A small network was shown many inputs. Here are its activations along a few directions, one row for each input.
In each table, some parts of the input vary, and every possible input appears once, in random order.
Descriptions start from the smaller parts, as in this example, which fits no table here: one of 6 places along a line, together with either a single point or one of 9 places along a line or (one of 2 separate values, together with one of 8 places around a ring).
Shared parts are said once, and a part with two or three values counts as separate values.
(in the rows, 128 means zero)

Other details of the inputs vary at random and push rows far along two fixed directions, the same in every table; ignore that.

A family of inputs:
row 1: [144 181 158  55 135 176 146 119  44  77 154 108 121 121 125]
row 2: [168  98 140 145 109 140 128 139 151 129 134 101 115 169  94]
row 3: [142 114 108 121 119 140  95 134 164 128 167 121 110 148  93]
row 4: [120 132 109 122 142 107 107 103 112 165  82 156 114 105 162]
row 5: [117 137 100 149 143 111 151 101 148 134 103 130 151 103 175]
row 6: [135 136  85 133 151 128 126  88 133 135  89 148 119 112 168]
row 7: [103 124 126 143 126  79 139 113 126 138  70 150 138 124 168]
row 8: [142 105 117 135 114 135  93 123 165 107 167 131 124 155 102]
row 9: [112 152 102 141 153 115 150 100 154 151 111 126 156 104 168]
row 10: [101 162 169  89 114 149 170 147  49  45 142 145 143 123 124]
row 11: [152 102 146 149 119 131 116 141 165 124 165  89 140 149 108]
row 12: [105 184 149  78 124 163 184 136  63  73 174 111 125 105 124]
row 13: [132 132  94 145 133 120 162  99 135 138  72 142 126 123 162]
row 14: [130  98 128 139 107 129 115 169 152 133 143 130 122 147  85]
row 15: [137 155 109 113 171 115 110  94 148 145  96 112 155 118 172]
row 16: [149 106 119 147 106 152 130 136 155 150 169 118 115 138  92]
row 17: [100 168 179  87 112 152 171 138  30  94 159 134 111 104 122]
row 18: [ 98 126 128 152 138  86 134 113 128 145  93 141 140 101 175]
row 19: [120  99 145 136  96 106 115 158 145 143 141 127 105 157  86]
row 20: [139 143  81 119 148 132 123  91 132 154  92 145 125 107 162]
row 21: [141 174 162  70 139 173 149 117  46  58 150 111 116 126 130]
row 22: [128 109 131 134 131 136  77 145 158 125 167 142 134 144  93]
row 23: [ 91 178 172  91 136 160 165 147  57  70 174 132 150 102 125]
row 24: [125 100 129 148 119 135 110 170 154 141 166 121 124 125  92]
row 25: [140 100 126 147  96 127 130 134 167 111 151 126 130 167  96]
row 26: [106 129 117 132 144  88 102 101 125 134  86 155 131 112 173]
row 27: [123 184 167  70 136 161 175 142  59  78 166  82 133 109 129]
row 28: [171 105 136 130 105 143 126 141 151 148 138  98 121 164  89]
row 29: [160 106 135 128 125 133  85 129 161 113 158 103 132 159 106]
row 30: [133  94 129 141 120 132  77 146 152 108 159 146 129 143 100]
row 31: [118 109 147 132 120 114  77 133 151 136 165 139 117 154  95]
row 32: [135  88 134 168 116 146 115 157 143 132 157 136 115 130  95]
row 33: [130 152 120 134 165 113 142 106 151 157 103  98 163 108 173]
row 34: [105 166 177  78 101 145 175 137  29  87 136 142 109 126 114]
row 35: [116 105 156 143 101 105 114 145 153 139 149 134 124 166  89]
row 36: [115 101 146 145 107 112 110 159 147 151 164 118 107 135  94]
row 37: [120 154  92 121 160 117 119  88 151 140 105 140 147 114 167]
row 38: [139 136 116 132 142 102 147 107 143 132  71 110 156 130 172]
row 39: [124 177 149  74 106 171 192 125  49  75 146 131 120 128 115]
row 40: [115 138  91 119 160 115 103 125 130 144  89 148 134  94 162]
row 41: [122 144  88 125 136 110 157 112 145 147  80 128 135 117 158]
row 42: [106 138 108 117 149  93 104 113 124 155  87 145 117 104 164]
row 43: [139  95 131 153 112 149 113 160 142 151 161 133 121 125  90]
row 44: [143  91 124 147 122 148  83 145 140 120 151 150 106 141  94]
row 45: [ 96 177 171  82 124 153 170 146  55  62 150 141 147 124 118]
row 46: [134  91 141 144 111 125  84 133 133 130 149 147  90 151  96]
row 47: [162  99 141 154 121 146 123 140 153 136 157  92 117 147 102]
row 48: [127 134  95 154 144 127 158 100 136 146  95 134 128 101 169]
row 49: [129 132  92 125 154 129 107 114 118 154  84 159 131  94 160]
row 50: [166 106 137 140 117 149 121 142 152 156 161  89 123 142  96]
row 51: [142 149  98 106 165 115 112 107 140 149  88 105 136 110 169]
row 52: [ 93 141 130 145 148  90 134 112 134 162 101 138 145 102 168]
row 53: [152 116 146 132 118 128 121 139 170 134 150  94 143 172  94]
row 54: [131  86 150 156  93 116 121 145 135 134 133 141  96 163  89]
row 55: [123 121 105 151 139 117 146 123 121 139  64 157 131 111 160]
row 56: [135 115 128 140 106 131 130 133 173 128 159 123 135 168  89]
row 57: [108 123 123 158 139 101 141 112 116 158  85 145 117  99 169]
row 58: [107 126 111 155 149 109 134 125 135 135  95 144 156  91 173]
row 59: [157 110 135 125 112 129 123 152 162 138 142  87 124 163  91]
row 60: [127 128 101 136 135 121 143 126 120 159  67 154 137 106 154]
Description of these inputs: one of 3 separate values, together with one of 4 places along a line, together with one of 5 places around a ring.
The inputs of row 46 and row 57 match in every part but the choice among 3 separate values. If row 31 is changed in the same way as row 46 into row 57, which row does it become?
Answer: row 52
Change only the place on the line of 4 in row 14. List by row number the other rows that result.
Answer: row 19, row 41, row 59
Change only the place on the line of 4 in row 23. List by row number the other rows that result.
Answer: row 9, row 33, row 52
A walk changes only the place on the ring of 5. It starts at row 41 and steps to row 56. List the rest of the walk in order.
Answer: row 25, row 13, row 39
Change only the choice among 3 separate values in row 23. List by row number the other rows that result.
Answer: row 22, row 45

A family of inputs:
row 61: [128 161 144 102 124 159 177 133  81  80 137 113 142 124 128]
row 62: [125 140 113 130 151 100 123 110 158 155 104 116 150 124 161]
row 63: [145 126  94 141 142 119 129  98 151 133  88 126 137 128 160]
row 64: [162  65  94 170 129 111  46 145 232 189 148 117 120 159  91]
row 65: [118 118 106 152 134 105 145 123 138 159  91 143 123 110 150]
row 66: [121 116 114 159 146 105 116 127 168 159 100 128 149 118 146]
row 67: [130  82 146 161  86 142 114 168 158 118 192 136 106 157  65]
row 68: [156  89 158 144  96 148 114 166 155 131 177  95 114 172  64]
row 69: [105 156 154 100 117 140 173 140  70  91 130 130 126 126 120]
row 70: [120 137 108 137 152 108 127 124 155 158 103 111 149 113 158]
row 71: [109 163 158  95 137 140 135 119  79  72 148 132 131 123 134]
row 72: [120 132 121 142 149  99 122 110 154 147  98 135 152 122 158]
row 73: [115 123 122 142 137  91 121 115 144 150  93 139 148 121 159]
row 74: [121 125 113 140 132  95 140 111 145 154  82 141 135 133 150]
row 75: [119 169 145  90 129 155 169 131  89  88 148 106 143 118 128]
row 76: [102 153 154 100 126 147 140 132  61  94 150 146 126 106 129]
row 77: [133 164 149  96 123 151 173 120  84  76 139 118 143 136 131]
row 78: [147 111 108 146 140 109 110 107 159 158  87 118 123 136 152]
row 79: [150 126  88 134 147 129 123 110 145 140  87 135 136 119 154]
row 80: [130  86 149 155  85 139 113 170 162 116 181 129 118 169  62]
row 81: [110 155 150  92 120 136 153 120  68  79 132 138 114 134 125]
row 82: [126 156 158 102 127 153 169 136  69  97 142 114 120 113 133]
row 83: [167  88 146 130 103 154  88 159 149 126 177 113 101 171  63]
row 84: [125 161 152  79 125 145 139 133  62  98 132 130 110 118 124]
row 85: [111 116 115 154 140 101 126 126 137 155 102 141 136  98 159]
row 86: [124 136 100 136 155 120 113 112 145 165 111 129 136 105 157]
row 87: [173  70 129 142  94 157  67 163 199 133 210 109 107 182  36]
row 88: [129 158 152  95 129 163 155 126  63 102 140 124 117 116 129]
row 89: [127 123 114 146 135 105 138 123 136 170  92 126 121 104 154]
row 90: [125 136 104 129 154 105 107 104 153 146 104 119 137 121 163]
row 91: [149  90 151 140  91 148  97 157 142 145 185 120  94 159  58]
row 92: [140 123  96 154 141 125 149 116 148 147  98 126 139 109 158]
row 93: [151  89 155 134  90 132  90 149 151 127 178 110  95 176  63]
row 94: [110 119 117 148 138  99 125 128 141 153  92 134 147 110 156]
row 95: [115 163 151  88 142 150 129 131  74  80 147 141 130 113 129]
row 96: [134  89 153 149  84 131 109 157 165 113 183 134 118 181  64]
row 97: [136 117 119 144 128  92 123 116 159 174  88 122 130 135 145]
row 98: [121 133 106 142 153 110 128 122 151 160 113 119 138 101 161]
row 99: [109 156 141  92 122 149 142 134  71  75 137 157 120 119 127]
row 100: [114 122  98 152 133 119 126 115 139 152  95 162 128 109 153]
row 101: [108 162 153 101 138 156 141 127  71  92 155 141 130 107 128]
row 102: [109 153 152  87 130 141 127 136  64  83 142 145 126 112 129]
row 103: [135 138 104 130 143 111 136 103 163 150 100 117 151 125 157]
row 104: [126 127 117 140 133 103 137 125 139 168  82 118 132 116 151]
row 105: [163  90 133 148  97 168 109 149 155 122 190 119 113 164  62]
row 106: [115 118 113 141 141  95 105 109 140 141  93 142 135 118 161]
row 107: [103 157 148  99 117 140 148 122  76  67 139 148 121 129 132]
row 108: [131 131  96 143 146 121 141 114 156 156 108 120 139 102 157]
row 109: [136  89 156 156 106 142 101 165 160 122 201 121 116 151  67]
row 110: [136 134  95 129 147 116 121  97 158 141  99 120 138 122 159]
row 111: [116 155 143  85 125 146 146 133  64  86 131 147 113 124 120]
row 112: [130 163 166  90 125 143 164 125  75  92 134 112 131 136 132]
row 113: [120 120 100 146 136 115 130 113 132 164  89 153 121 113 146]
row 114: [134 134  91 135 147 131 127 105 149 160 106 130 137 106 153]
The inputs of row 90 and row 86 match in every part but one. If row 81 is changed in the same way as row 90 into row 86, which row does it become?
Answer: row 113
The inputs of row 110 and row 87 match in every part but one. If row 78 is changed in the same way as row 110 into row 87, which row does it become?
Answer: row 83
What do these inputs look like to the network?
Answer: one of 6 places around a ring, together with one of 9 places around a ring
Change only the place on the ring of 6 in row 85. List by row number the other rows that result.
Answer: row 73, row 76, row 94, row 102, row 106
A walk changes only the place on the ring of 6. It starts at row 104 and steps to row 97. List the rest of the walk in order.
Answer: row 93, row 84, row 91, row 89
